[[328  80 781 854 692]
 [416 357 495 513 486]
 [522 504 563 537 534]] --> 486

[[13 56 63 49]
 [ 2 79 69 85]] --> 85

[[  3  -6  -6  -6  -3  -6]
 [-26  16  28  -6 -14  -5]] --> -5

[[ 29  70  79  78  31  31]
 [  8 145 254 238  11   9]
 [ 38  65 161 123  40  41]] --> 9

[[17 42 80 59 59]
 [32 61 95 23 23]] --> 23

[[4228 3283 3101 4034 3578 3438]
 [6359 2799 2642 6584 3123 8682]] --> 8682

[[82 39 46 31 77]
 [94 40 23 73 28]] --> 28
---
[[ 12.77  -1.07 -14.51 -18.63   7.11  -4.13]
 [  4.56  -1.68   0.09 -20.43 -21.49  -1.94]] => -14.51

[   6.49  165.37  -97.83 -188.15  -85.65] => -97.83

[[ 19.32  -9.52  -5.65  -8.34   1.54 -11.56]
 [ 16.46 -11.38  -8.54  -7.61  -3.77  -5.96]] => -5.65

[[-17.0  -1.2   9.4 -17.8]
 [ -8.5  -2.5  18.5  -4.9]] => 9.4

[[ -33.02  -23.76  -10.98  157.41  -53.16]
 [ -16.59  -56.79   -2.12 -139.18   30.04]
 [  -2.19  -28.21  -45.32  -26.37   98.74]] => -10.98

[-0.141 -0.133 -0.100  0.138 -0.103] => -0.100
---
[  0 -13   4 -24 -29 -34 -32] --> -24, 4
[ 33 -18  23   6  13] --> 23, 33
[ -8  17   1   3 -42  23 -12] --> 3, 23
[-33   4 -34 -33 -17] --> -34, 4
[-12  30  12  40 -12] --> 12, 40
[  5  -9   9   1 -16  -4 -37] --> 1, 9
---
[[-39  -9  20 -11  -8]
 [ 11  -3 -24 -22   0]
 [ 14   5  23  -7 -32]] value -22

[[ 29 -19  -9  -3  12  16 -23]
 [ 30 -20  -9  -4  13  17 -24]] value 16

[[ 22 -32   6 -25]
 [  2   6  12   0]
 [-13  13  30 -29]] value 12

[[ 38  -8   1  -8 -27  14 -31]
 [ 36 -11   1  -5 -23   5 -30]
 [-37   2   8  -4   9   0  24]] value 5

[[ 29 -33  -5 -17  -8 -21  -3]
 [-29 -30  35  -2   2  37 -31]] value -21

[[ 28  15   5   2   3 -15  18]
 [-11   8  17  10  -3  -4  -2]
 [ -1  13 -17  18   8 -31 -12]] value -4

[[  1 -33  -1   1 -23  -8]
 [  2  -1   0   1  -1   5]] value -23

[[29 27  8 23 15 42 38]
 [17 18  5  9 14 28 24]
 [22 21  9 19 12 29 24]] value 28

[[-30  27 -21  -2  18  -1]
 [  3 -31 -10 -13 -16  -5]] value 18
---
[ 37  -9 -22   7 -38  -2   2] ans = -2

[ 9 10  1 42 12] ans = 10

[-31  23 -27  17 -32  24 -15] ans = -15

[-28 -22  14  39 -14 -30   6] ans = -14

[  3   5 -33  25 -18  -6   9] ans = 3

[[-11  13   6 -39  13]
 [-17  20 -19  14  27]
 [-16  17 -15   5  35]] ans = 6

[-7 33 39 -5 22] ans = 22

[ 12 -38  41  -2  32] ans = 12
---
[[-140.970  -61.193  -71.833  125.780]
 [ -64.609   -0.115  -64.959  107.609]
 [ -65.848  -86.092  -43.917  113.729]] | -64.959

[[-0.700  0.260 -0.685  1.320  1.041 -1.228]
 [ 1.808 -0.705  0.025  0.986  1.249 -0.127]
 [ 1.621 -0.413  1.003  1.317  0.586  0.048]] | 0.025

[[-0.136 -0.144 -0.070  0.202 -0.088]
 [-0.026 -0.122 -0.039  0.208 -0.007]
 [-0.104  0.006 -0.018  0.053 -0.057]] | -0.039

[[ -77.585  -94.162 -164.114 -146.620]
 [  10.390  -62.208 -147.647  -13.909]
 [-108.136 -202.216  197.223 -120.028]] | -147.647

[[-10.70  -7.10 -17.49  -8.78  12.30  -9.08]
 [ 20.72  16.04  21.47  -8.32   0.75  -8.58]
 [ -6.47  -1.76  -7.02  22.71  13.20  22.85]] | 21.47

[[ 138.4 -127.7  167.2    6.1  -15.3   85.3]
 [ -59.5   99.9 -210.7  -33.3   -1.2  -22.8]
 [   8.2   33.0  136.4   79.9   72.1   15.7]] | -210.7

[[-1.02 -0.48 -1.40 -1.03 -0.59]
 [-1.58  0.88 -1.64 -1.43  1.83]
 [-1.03  1.60 -0.91 -0.79  1.91]] | -1.64
---
[[-20 -18  28  13  -9   2   9]
 [ 23 -14  19  19  40  15  20]
 [  6  30  31  23   2  12   8]] >> 6

[ 11  -1  18 -35  -9   1] >> 11

[[  9  -9 -24 -26  11  29  22]
 [  9  -9 -28 -17   9  34  21]] >> 9

[[  2 -33  -2  34]
 [ -1  -8  -2   1]
 [  3   2   6  -2]] >> 3

[ 29  41  40  17  21  10 -35] >> 29

[[ 25  34  31   1]
 [-41 -28  -1  20]
 [-33 -26   7  25]] >> -33

[-13  31  10  -6  21] >> -13
---
 45  -35   -2  -38   32   -5 Answer: -35
2  5  2  4  8  7  3 Answer: 5
 22  123  100  128   64    4  243 Answer: 123
-49  -15   35   -6  -12 Answer: -15
211  156  167  220   29  176  182 Answer: 156
 61   85   68  230   64   51 Answer: 85
---
Input: [-21   2 -39 -26   7  23]
Output: -26
Input: [ -1  35 -11 -19]
Output: 35
Input: [ 42 -10  -8  -1]
Output: -10
Input: [ -1  36 -23  14]
Output: 36
Input: [16 -9 41 20 -9 24]
Output: 20
Input: [ 24 -34 -16   3   9]
Output: -16
---
((-13, -3, -12, 15, -34), (-17, 9, 8, -8, 24), (-9, 4, 33, -29, 6)) -> 6
((-19, 17, -36, 17), (25, 5, -39, 7), (-10, -13, -23, -37)) -> -37
((19, -14, 26, 3, -2, 33), (-34, 5, -2, -17, 6, -20), (-4, 3, 16, -15, -17, 31)) -> 31
((4, 6, 29, 23), (-12, -12, 0, -37), (6, 2, -23, 8)) -> 8
((-19, -30, 29, 29), (32, -23, -16, -3), (-20, 18, 22, 2)) -> 2
((-7, -13, 31, -3), (23, -5, 11, -6), (17, 9, -13, 5)) -> 5
((29, 4, -11, -2), (39, 5, -15, -3), (-36, -3, 14, 5)) -> 5
((-7, 5, 11, -15, -17, -34), (-3, -5, 18, 11, 6, -3), (-4, -3, -5, 4, 28, 17)) -> 17
---
[ 16 -26 -34 -33   2  -7  37] result: -7

[[-30  32  -1  11 -32  28   6]
 [-34  30  -5  16 -31  21  11]] result: 21

[  4  -4  -2  -8 -32] result: -8

[[ 31  19  26   1  -4  23   6]
 [-13  -2  13  -8 -22   5  15]] result: 5

[[ -1 -14 -13  -8  11  -5   7]
 [ 16 -32 -32   8  10   8  -2]] result: 8

[-33  23  34  27 -18] result: 27

[[ -5  19  26   0 -18 -17 -26]
 [  2 -37   1 -34   8  16  10]
 [ 18   0 -16 -34  -1  12  12]] result: 12
